Read these off the array that follows. Indices start at 1.
1) Give the entry in row 1 and column 1.
2) Give the entry directly below the smallest entry.
3) Give the entry just right of 188.
4) Give the entry at row 3, column 1.
5) Give the bottom entry of the column that holds the largest entry.
6) Give the entry at row 2, column 3.
7) Give the top-right entry.
8) Give the entry in row 2 and column 1.
[[129 167 152 163 134  86 185 145 121 192 122 188 167 110]
 [121 106 124  96 119 131 100 102 122 113 102 116  97  84]
 [123 140 165 186 130 100 182 156 177 149 127 173 126 155]
 [193 187 191 205  53 170 154  96 121 160 179  47  79 222]
 [125 135  86  78 133 156 145 120 126  89 147 151 109 106]
 [130 175 139 140 136  83 180 131  98 201 112 189 175  93]
 [ 64  39 140 195 115 140 127 131 121 218 122 128 140 122]
 [128 142 156 165 131  99 165 147 151 157 123 171 135 134]
 [119  74 136  98 110 145  77 107 155  71 102  91  58 108]
 [ 66 142 101 175  87  78  77 147  94 160  71  42 165 136]
 [ 52  71  76 104 181  71 100 126  80  78  30 175 143  55]
 [113 118 137  96 107 102 107 103 119 128 131 101 106 154]
 [113  96 107  57 117 136  69  79  88 107  93 100  94  55]
 [120 130 124  71 154 153 132 106 122 105 119 116 101  91]
 [106 124 140  91 102 100 102  93 112 130 133 102 106 154]
 [ 80  67 120 158 112 148 130 135 122 182 136 134 138 116]]
1) 129
2) 131
3) 167
4) 123
5) 116
6) 124
7) 110
8) 121

W = ((-17.7, 101.1, 21.5, -0.8, -174.1, 9.5, 104.5, 55.3, 61.7, 8.8, 43.2), (-34.2, -25.1, 10.3, 21.5, 63.7, 9.5, 87.2, 83.0, 48.0, -44.7, 43.2), (-17.7, -46.2, 55.3, 177.8, -15.5, -41.2, 18.0, 27.7, 130.3, -44.7, -49.7), (-100.2, -4.1, -12.3, 133.2, 37.3, -58.2, 18.0, 27.7, 116.6, 8.8, -3.3), (-100.2, 38.0, -1.0, 133.2, 63.7, -75.1, 35.3, 18.5, 48.0, -1.9, -34.3), (-17.7, -25.1, 10.3, -0.8, 63.7, 9.5, 35.3, -9.2, 6.8, 62.2, 89.7), (15.4, 122.1, -1.0, 66.2, -68.4, 9.5, 69.9, 27.7, 20.5, 30.1, 12.2), (-100.2, -4.1, 10.3, 133.2, 37.3, -24.3, -51.3, 64.6, 75.4, -23.3, -49.7), (31.9, 122.1, 100.4, 21.5, 63.7, 111.0, -34.0, 64.6, 102.9, -23.3, 12.2))
Read off the entry just left of the largest entry.
A: 55.3
Read off the entry at the centre.
A: -75.1
The 1st entry in reading order -> -17.7
Read off the minimum.
A: -174.1
The entry just left of -12.3 is -4.1
The entry just right of the smallest entry is 9.5
The entry just right of 100.4 -> 21.5
Read off the entry just right of the centre entry.
A: 35.3
The entry just left of -41.2 is -15.5
The 2nd entry in reading order -> 101.1
